A small network was shown many inputs. Here are its activations along a few directions, one row for each input.
In each table, some parts of the input vary, and every possible input appears once, in random order.
A made-up example of a description, with smaller parts first: values(3) and (point or ring(9) or (line(6) and ring(8))).
Shared parts are said once, and a part with two or three values counts as separate values.

Other details of the inputs shift rows strongly along two fixed directions, in all tables alike. That doesn't count.

Table:
R1: [  5 -19  -2 -16   5  15 -25 -17   0   8 -19  -1 -10]
R2: [  1 -20 -24  41  19 -22  21  42 -10  -7  24  41   5]
R3: [  3 -15  -6 -19   8  14 -22 -24   8   3 -13 -10 -10]
R4: [ -2  16  10   3  -3   0  -6   4  -7  10  -7   5 -11]
R5: [ 15  -5  -7 -19  11   8 -14 -21  13  -1 -18  -8   3]
R6: [ 13   7  -8  -9  16  18 -18 -25  13   8 -16  -5 -17]
R7: [ 19 -10  -4 -17   2  23  -7 -23  14   1 -20  -6  -2]
R8: [-34  62  49  -5 -60  -3  41  19  -9   2  16 -35  13]
R9: [  0 -12   0 -21   5  10 -29 -19   0   8 -21  -5 -11]
R10: [ 13   5  -8  -3  14  18 -13 -20  12   7 -12  -1 -14]
R11: [-15   5  -1  -9  -2   3  -4  -4   1   1   1 -12   0]
R12: [ 14 -11  -3 -19   7  10 -12 -18  11  -1 -21  -4  -4]
R13: [-44  52  52  -8 -58  -6  21  18 -22  11  14 -33   3]
R14: [-50  61  47  -4 -59  -5  34  17 -14   6  25 -42   8]
R15: [ 16 -13   4 -16   3  10 -14 -14   5  -2 -24   1  -4]
R16: [  6  -3  15  -5 -13   4   5   2  -3  -3 -11   0   2]
R17: [  5 -11  -9 -16  11  15 -21 -28  10   3  -9 -14  -3]
R18: [ 17  -7  -2 -23   8   8 -18 -26  11  -2 -21  -8  -1]
R19: [ 7 -1  7 -8 -8  0  4 -3  2 -4 -5 -3  5]
R20: [ -8 -12  -2  10  -7  -6  10  12  -8  -3  16   4   6]
R21: [ -8  -4   6  -3 -12   8   4  -3  -2   2   5  -8  -1]
R22: [-3 11 -2 21 -1  0 16 15 -2  2 13 10 -2]
R23: [ 18   0  -4  -5  12  13 -17 -24   9   6 -11   0 -16]
R24: [-11 -31 -28  33  13 -18  22  42 -11 -11  28  30  17]
R25: [ 4 13  5  7  0  1  0 -5  1  3  5 -1 -6]
R26: [-11 -35 -19  32   8 -23  15  48 -22  -7  20  38  13]
R27: [ 17  -7  -5 -15   7  14  -8 -20  13  -1 -15  -7   3]
R28: [ -9  13   4  13   2 -15   1  22 -13   5   3  15  -5]
R29: [ 13  -9  -4 -22   9   9 -16 -20  11  -1 -24  -5  -5]
R30: [  5 -19 -23  42  19 -23  19  37 -10  -9  27  38   9]
R31: [-49  57  49  -8 -56  -9  27  14 -15   5  22 -40   4]
R32: [  0  13   2   3   3   1  -2  -3   2   5  -1   0 -11]
R33: [ -3 -12 -31  39  31 -32  14  39  -9  -9  25  36  11]
R34: [ -5   1  -6   2   2 -10  11  16  -1  -7   0   5  11]
R35: [ 14  -6  -7 -19   9  14 -11 -19  13   0 -21  -7  -2]
R36: [ -2 -18 -20  38  20 -27  11  48 -18  -3  16  45   4]
R37: [ 7 11  8  8 -5  6  3 -6  0  5  4 -1 -9]
R38: [  5 -12  -9 -12   8  14 -16 -23   9   2  -5 -11  -1]
R39: [ -2 -17 -28  37  29 -35  12  41 -12 -10  23  40   7]
R40: [  1  -4   4   5 -11  -3  19  15  -3  -5   4   6   9]
R41: [  8  -2   8  -3 -12   3  10  -1   1  -4  -2  -2   6]
R42: [ -8  -2   2  -6  -4  -1  -5  -7  -1  -1   5 -11   2]
R43: [ 1 15  2  3  5 -5 -6 -6  1  3  1 -2 -6]
R44: [-14  -4  -9   5   4 -11   3   9  -4  -4  13  -2  10]
R45: [ -1 -32 -20  27  18 -34  16  49 -14 -16   9  41  18]
R46: [  1 -31 -26  27  19 -34  20  44 -10 -17  17  37  20]
R47: [-35  71  51   7 -54  -6  35  18 -13   9  23 -29  -3]
R48: [ -1 -13 -30  40  28 -29  16  40  -9  -9  26  36  11]
R49: [ 16 -12  -3 -17   5  12  -9 -17  10  -1 -19  -2  -3]
R50: [ -9  -2   1  -9  -2  -4  -8  -7  -2   0   2 -10  -1]
R51: [ 8  1  4 -2 -8  6 12 -2  4 -3 -1 -5 10]
R52: [ 6 14  3  9 -1  9  5 -7  3  5  6 -3 -4]
R53: [-39  51  50   2 -62  -4  35  15 -16   4  31 -37  11]
R54: [  4 -14  -5 -16   7   9 -20 -24   6   2  -9 -10  -7]
R55: [ 12  -9   3 -18   6   3 -18 -13   4  -2 -26   0  -4]
R56: [ 19  -2   2  -5   6  20 -20 -19   3  12 -20   6 -19]
R57: [-42  58  50   1 -63   0  38  13 -14   6  31 -43  12]
R58: [  3 -29 -23  27  15 -29  21  42 -10 -17  19  34  23]
R59: [ 10   9  -8 -10  18  14 -19 -24  13   7 -16  -5 -16]
R60: [  5 -14 -11 -17  10  21 -19 -25  11   3 -12 -10  -7]
R61: [  2   3   6 -11  -4  -6   1  -2   1  -4  -7  -5   4]
R62: [ 15   4  -3  -5  13  10 -19 -24   9   6 -10  -3 -12]
R63: [ 15   2  -4  -5  14   8 -18 -22   9   6 -11   0 -15]
R64: [ 11   4  -5 -10  16  11 -21 -24  11   7 -17  -2 -18]
R65: [  6 -30 -21  30  11 -25  25  41 -10 -16  20  34  23]
R66: [  2 -10  -5 -18   8   8 -23 -25   7   1  -9 -13  -4]
R67: [  9 -17  -5 -17   7  15 -22 -28   8   2 -10 -10  -8]
R68: [ 3 17  1  7  3  4  1 -6  3  4  5 -4 -4]
R69: [ 17  -6  -5 -18   9  13 -12 -23  13  -1 -18 -10   2]
R70: [  6 -15  -5 -13   5  12 -19 -24   6   1  -6  -9  -3]
R71: [-9 -4  3 -5 -6  4 -1 -3 -1  1  3 -7 -2]
R72: [ 18 -11  -4 -17   8   8 -15 -22  11  -3 -18  -5   1]
Each input here is: values(3) and line(4) and (point or ring(5)).
Question: The inputs of R38 and R57 match in every part but the line(4) part. If R36 is changed in the same way as R38 into R57, which row does it become?
Answer: R56
Question: The inputs of R48 and R68 match in every part but the line(4) part. If R13 is changed in the same way as R48 into R68, which row does it become?
Answer: R1
Question: Which other rows does R65 become when the values(3) part takes its other values? List them by row number.
Answer: R30, R53
Question: A walk changes only the ring(5) part. It starts at R51 and steps to R7. List the rest of the walk in order.
Answer: R40, R41, R65
Question: A walk changes only the ring(5) part. It starts at R6 and steps to R48. List the rest of the walk in order.
Answer: R62, R63, R32
Question: Which other rows does R2 become when the line(4) part takes its other values? List them by row number.
Answer: R32, R47, R64

Table:
R73: [  9 -18 -16  22  20 -19   5  34 -12  -3  -2  40   2]
R74: [-32   8  13   4 -23 -29  25  39 -17 -10  18  -2  20]
R75: [ 30 -53 -29 -27  33  14 -41 -38  17  -6 -31   5  -1]
R76: [ -9   2  18 -18 -25  11  -1 -15  -2   2   2 -24   2]
R77: [ 12   1 -12 -16  24  12 -30 -34  14   7 -18  -8 -18]
R78: [ 18   6  12 -14  -3  26 -17 -25   8  10 -27  -4 -20]
R79: [ -4  -4 -26  28  15 -12  24  22   3  -9  31  12  16]
R80: [ -1 -21 -30  34  24 -15   4  19  -5  -3  27  25   0]
R81: [ 31   5   3 -17   0  28   1 -30  22  -1 -22 -11  -1]
R82: [-27  23  32 -24 -34   3  -3  -6  -9   8  -6 -29  -1]
R83: [-10 -42 -22  14  15 -14   0  28 -14  -7  11  24   9]
R84: [ 39 -21 -14 -19  30  15 -29 -29  17   1 -41  13 -14]
R85: [  5  -2   1  27  -6 -13  24  31 -10  -5  15  24   6]
R86: [  1   9   1  -9   8  24 -26 -33   7  16  -7 -15 -24]
R87: [  5  39  38 -12 -31   5  12 -10   1   4 -10 -20  -2]
R88: [-25  30   8  26 -12 -26  24  31 -13  -3  34  -1  10]
R89: [-41  76  51 -11 -48   5   9  -6 -10  19  10 -45 -14]
R90: [  1 -39 -30  12  14 -12  19  23   2 -19  16  16  28]
Question: What do these inputs look like to the network?
Answer: values(3) and (point or ring(5))
Question: The inputs of R78 and R86 match in every part but the values(3) part. If R84 is changed in the same way as R78 into R86, which row does it become?
Answer: R77

Table:
R91: [ 41  14  17 -44   2  43 -36 -57  24  14 -57 -17 -26]
R92: [ 43 -49 -69  68  77 -40  13  56  -1 -18  15  93   7]
R93: [ 15 -33 -29  25  23  -3  15  21   1 -10  10  29   9]
R94: [  5  -2 -34  19  45  -3 -24 -12   9   7   8  15 -23]
R95: [-29   5  16  12 -20 -22   9  31 -24  -1  16   5   5]
R96: [-32  67  64 -11 -75   1  47   4  -9   1  21 -54  20]
R97: [-28  48  57 -10 -56  -6  21  14 -17   8   0 -26   3]
R98: [  7  -1  16 -16 -22  -4  21   8   1 -13 -12  -6  17]
R99: [ 19   5 -19  40  29 -15   8  19   0   1  13  37 -11]
R100: [ 39 -21  -9 -21  10  17  -6 -29  22 -10 -26  -4  13]
R101: [ 29  -3 -22   8  40  19 -35 -36  15  14 -10  12 -34]
R102: [ 15 -17   9 -31 -11  15  -9 -24  10  -3 -24 -14   0]
R103: [-32   4   8 -11  -6 -10 -12   4 -12   3   4 -15  -2]
R104: [-48  33  11  15 -18 -22  11  32 -20   8  27  -7   2]
R105: [ -9  18  22 -22 -28  18  -3 -30   4   5   5 -38   4]
R106: [-25  10   4  24 -17  -6  27  25 -11   0  32   0   7]
R107: [-15  43  37  -1 -32   2  16   9 -11  13   0 -12  -7]
R108: [ 17 -21 -17  -8  25  19 -40 -26   6  13 -21  10 -24]
R109: [-27  -6  11   5 -26 -19  19  27 -18  -8  22  -3  17]
R110: [-11   0  -3 -26  -2  13 -18 -34  11   1   3 -36   5]
R111: [  3   9   4  19 -12  -7  40  31  -1 -11  10  12  17]
R112: [ 19 -46 -26 -58  30  36 -65 -74  26   2 -42 -27 -16]
R113: [ 34 -25  -3 -23  16  11 -23 -18  10  -4 -43  13  -5]
R114: [-30 -32 -45  47  28 -36  25  59 -15 -14  50  34  22]
Question: What do these inputs look like to the network?
Answer: line(4) and (point or ring(5))
Question: The inputs of R100 and R96 match in every part but the line(4) part. If R92 is changed in the same way as R100 into R96, which row does it become?
Answer: R99
Question: A walk changes only the line(4) part. It starts at R91 and steps to R107. List the rest of the walk in order.
Answer: R108, R104
